These are the activations of a small neural network, seen along a few directions. Each row is one input.
Each table varies a few parts of the input and shows all the possible inputs, shuffled.
A made-up example of a description, with smaller parts first: line(6) and (point or line(9) or (values(3) and ring(5))).
Shared parts are said once, and a part with two or three values counts as separate values.
In the rows, 128 means zero.

A family of inputs:
r1: [156 141 200 134  97 112 139  85 113 153 122 121 198]
r2: [128  91 135  80 137 100 139  78 198 152 144 114  62]
r3: [ 81  93  66  89 146 126  88 157 152 122 122  78  82]
r4: [159 116 169 112  91 138 138 123 112 169 108 152 220]
r5: [139 130 141 141  95 158  84 144 115 145  96 140 224]
r6: [106 183 119 163 131 103 126 110  85 119 103 110 210]
r7: [175 178 175 205 183 185 140 182  40 141 135 188  51]
r8: [ 86 141  57 101 168  93 122 118 169 126 142  93  79]
r9: [151 158 168 186 101 168 195 207 137  34 110 156  82]
r10: [112 121  82 109 139  99 154  64 174 142 169 100  65]
r11: [136 163 147 168 108 111 155  66  89 135 141 107 202]
r12: [124  71  78  90 146 138  81 151 195 140 124 117  96]
r13: [146 136 147 123 142 131 128 164  74  52 183 202  51]
r14: [131  56 106  66 140 120 138 122 196 165 133 138  89]
r15: [ 90 143 129 152  97 138  94 149  72 126  89 105 209]
What is each input in this table made of?
Answer: values(3) or (values(2) and ring(6))
Start at r8 and move only the ring(6) part, one step at a time. The first step leads to r10. Which rows follow, in order?
Answer: r2, r14, r12, r3
List by row number the other inputs of the same sort as r13.
Answer: r7, r9

A family of inputs:
r16: [149 137 174 141 106 119 151  77 121 160 128 118 170]
r17: [121 132 123 143 123 144 107 139 115 167  90 110 193]
r18: [107 135 129 122 111 114  95 119  93 126 118 112 191]
r19: [104 126  70 107 186 102 122  99 149 145 166 109  30]
r20: [ 88  98  70  92 128 105 137 123 215 107 125  76  79]
r21: [137  48 107  50 139 124 108 129 199 153 148 145  66]
r22: [148 152 142 153 125 136 155 146 103  92 139 164 130]
r23: [120 142 139 144 120 142 112 166  79  84 130 144 122]
r24: [134 146 132 133 110 113 134  97 118 133 130 134 196]
r25: [160 149 187 157 123 138 170 128 108 120 133 153 105]
r26: [139 143 135 167 136 170 117 185 108 121 101 142 126]
What is each input in this table made of?
Answer: values(3) or (values(2) and line(4))
Which other rows does r22 become when the line(4) part takes its other values? List them by row number.
Answer: r23, r25, r26

A family of inputs:
r27: [110 166 121 149 129 106 136 104  93 101 144 114 138]
r28: [143  77 128  83 137 135 117 138 164 142 143 151  74]
r29: [130 159 125 159 152 131 156 131 119 105 146 131  65]
r30: [121  84 113  91 111 129 113 134 184 138 112 113 139]
r31: [123 115 119 112 122 117 112  92 142 176 117 105 180]
r32: [132 131 141 113 115  96 149  71 135 138 147 123 152]
r33: [178 168 220 194  86 175 139 170  41 117  95 182 226]
r34: [122 115 102 118 155 142 108 173 127 105 139 148  63]
r35: [152 120 150 121 138 119 169  98 158 143 148 136  78]
r36: [ 98 153 101 145 137 123 101 126 100 140 110  97 166]
r37: [ 98 120  89 123 127 137 107 170 144 103 106 108 127]
What is each input in this table made of?
Answer: point or (values(2) and ring(5))
Which other rows does r31 become when the values(2) part takes its other values? List them by row number.
Answer: r36

A family of inputs:
r38: [171 161 201 172 106 153 129 134  62 141 111 167 204]
r39: [135 136 124 133 129 122 167 131 157  94 143 138  80]
r40: [ 98 120  88 110 121 121  96 132 136 127 116 109 164]
r41: [106 117 119 118 101 120 127 123 157 117 106  92 156]
r42: [144 101 140  95 142 119 129  99 138 158 156 142  84]
r43: [155 102 146 107 121 130 158 117 171 136 140 150 108]
r44: [148 186 174 199 111 153 145 147  45 100 121 153 176]
r45: [115 122 113 104 138  93 128  75 144 145 154 103 113]
r46: [114 138  97 138 168 134 115 145 119 131 132 123  78]
r47: [121 133 120 122 153 111 139 112 126 114 159 131  57]
r48: [138 106 116 114 155 140 105 132 131 175 128 135 103]
r49: [109 130  95 128 140 138 105 174 119  94 124 132 112]
r50: [136 179 173 174 101 125 143 110  59 135 108 129 230]
r51: [128 122 118 116 116 103 158  90 174 123 135 110 137]
r52: [116 130 126 136 117 138 135 166 141  86 116 117 102]
r53: [130  96 116 106 128 143  94 160 132 137 118 146 138]
r54: [135  95 148 113 108 144 125 152 155 128 111 131 129]
r55: [105 129  90 121 149 116 105 106 137 164 127  98 132]
What is each input in this table made of?
Answer: values(3) and (point or ring(5))
The inputs of r39 and r51 match in every part but the values(3) part. If r52 is changed in the same way as r39 into r51, which row does it become?
Answer: r41
Which other rows does r38 become when the values(3) part takes its other values? List them by row number.
Answer: r44, r50
List by row number the other rows that have the values(3) part in common with r42.
Answer: r38, r43, r48, r53, r54

A family of inputs:
r56: [133 172 177 181 120 142 160 120  54 126 135 133 125]
r57: [131 143  96 110 154 109 150 122 152  86 171 133  56]
r58: [102 103  85 120 150 128 108 134 109 120 145 126  77]
r59: [139  89 139 117 114 137 116 121 172 150 118  89 134]
r60: [125 158 111 184 122 172 127 180  88 117 106 137 152]
r61: [118 112 118 109 110  99 163  87 187 148 121 117 140]
r62: [106 118  92 118 155 110 111 144 125  72 146 131  68]
r63: [138 125 133 127 138 126 167 126 181  93 138 151  55]
r64: [127 128  89 112 148 126 146 114 136 133 169 128  64]
r65: [173 120 173 121 128 142 121 140  94 153 129 188 169]
r66: [142 171 183 173 106 122 132  80  78 137 127 108 172]
r67: [140 104 139 121 131 137 147 167 163  89 123 119  78]
r68: [147  96 139 115 150 139 131 148 154 165 108 116 113]
r69: [130 127  96 107 137 106 119  78 162 147 167 103 113]
r70: [ 81 116 108  84 108 111 101 131 148 134 106  98 162]
r71: [103 114 111 108 123 147 100 166 123 131 120 126  84]
r72: [113 120 120 100 148 132  88 157 132 159 107 127 111]
r73: [161 113 166 129 104 158 134 150  86 125 143 186 143]
r74: [163 126 176 128 111 140 137 160 103  79 147 191 135]
r75: [147 179 185 172 144 126 147 109  62 154 120 134 151]
r76: [134 111 125 129 131 143 163 118 164 141 136 146  64]
r77: [108 128 119 106 128 129 103 176 139  84 121 130  75]
r78: [136  90 131 122 125 155 143 157 146 136 121 114  86]
r79: [168 112 173 122  92 139 106 111 111 136 136 163 190]
r80: [139 135  98 106 173 108 133 105 144 162 156 130  91]
r81: [130 158 118 175 112 157 101 139 113 126  99 113 201]
r82: [118  91 126 100 107 115 144 124 170 142 106  86 163]
r83: [103 113 120 101 114 132  74 129 149 143 118 101 133]
r84: [137 165 119 175 148 158 115 169  96 144  92 139 179]
r85: [109 161 105 157 106 136 129 141 111 116  85 111 230]
r86: [ 80 106  81  97 134  91 109 100 133 123 131  99 154]
r87: [128 172 119 186 126 150 130 192 105  72 111 142 144]
r88: [102 102  93 114 141 112  81  97 135 132 143 102 126]
r89: [146 118 133 122 155 125 150 109 172 170 122 147  90]
r90: [138 110 131 124 118 122 135  82 190 155 133 121 112]
r91: [108 130  83  91 129  83 146  82 160 140 156 100 141]
r92: [122 174 169 155  98 100 160  83  76 127 113 106 201]
r93: [147 115 160 105  84 118 134 114 108 127 123 161 218]
r94: [135 185 186 181 125 122 163 131  72  80 141 138 117]
r95: [112 110  94 113 175 112  95 125 118 148 132 128 104]
The inputs of r71 and r72 match in every part but one. If r64 is changed in the same way as r71 into r72, which row does it become?
Answer: r80
What is each input in this table made of?
Answer: line(5) and (values(3) or ring(5))
Which other rows does r90 become when the ring(5) part takes its other values? List them by row number.
Answer: r59, r69, r83, r88
Which other rows does r82 become when the line(5) part takes its other values? List them by row number.
Answer: r59, r67, r68, r78
List by row number the other rows that have the line(5) part in common with r62.
Answer: r57, r63, r67, r74, r77, r87, r94
Which other rows does r66 become when the values(3) part takes its other values? List them by row number.
Answer: r79, r81

A family of inputs:
r96: [152 172 168 177 132 143 137 125  61 144 123 149 165]
r97: [148 118 157 117  98 126 118 105 114 159 118 146 219]
r98: [132 117 136 109 141 110 156 108 149 107 166 134  41]
r99: [144 120 121 109 157 113 150 106 144 124 173 154  50]
r100: [ 82 127  92 110 121  97 104  97 135 131 123  74 158]
r101: [ 93 131  77 108 136  99  98  95 129 148 130  95 168]
r102: [146 125 155 130  88 130 138 114 137 141 107 132 218]
r103: [126 138 143 148 128 156 118 193  92  76 124 152  89]
r104: [138 140 128 149 145 159 113 191  86  92 131 172  99]
r105: [135 145 124 160 133 162 133 199 108  76 119 159  99]
r106: [140 170 183 178 116 141 141 126  67 127 116 128 155]
r107: [110  76 106  82 136 124 106 129 182 153 124  98  79]
r108: [ 90 138  76 122 127 102 119 103 152 130 118  83 167]
r109: [138 115 171 118  83 124 123 108 120 141 110 124 209]
r110: [121  79  91  82 152 128 100 125 177 169 131 119  88]
r111: [119  87  90  94 142 129 122 134 200 152 118 107  88]
r112: [140 126 119 120 147 115 172 114 166 107 161 142  50]
r113: [149 178 166 190 121 147 156 132  84 127 112 136 164]
The inputs of r97 and r102 match in every part but one. If r101 is changed in the same way as r97 into r102, which row does it become?
Answer: r108
What is each input in this table made of?
Answer: values(3) and ring(6)
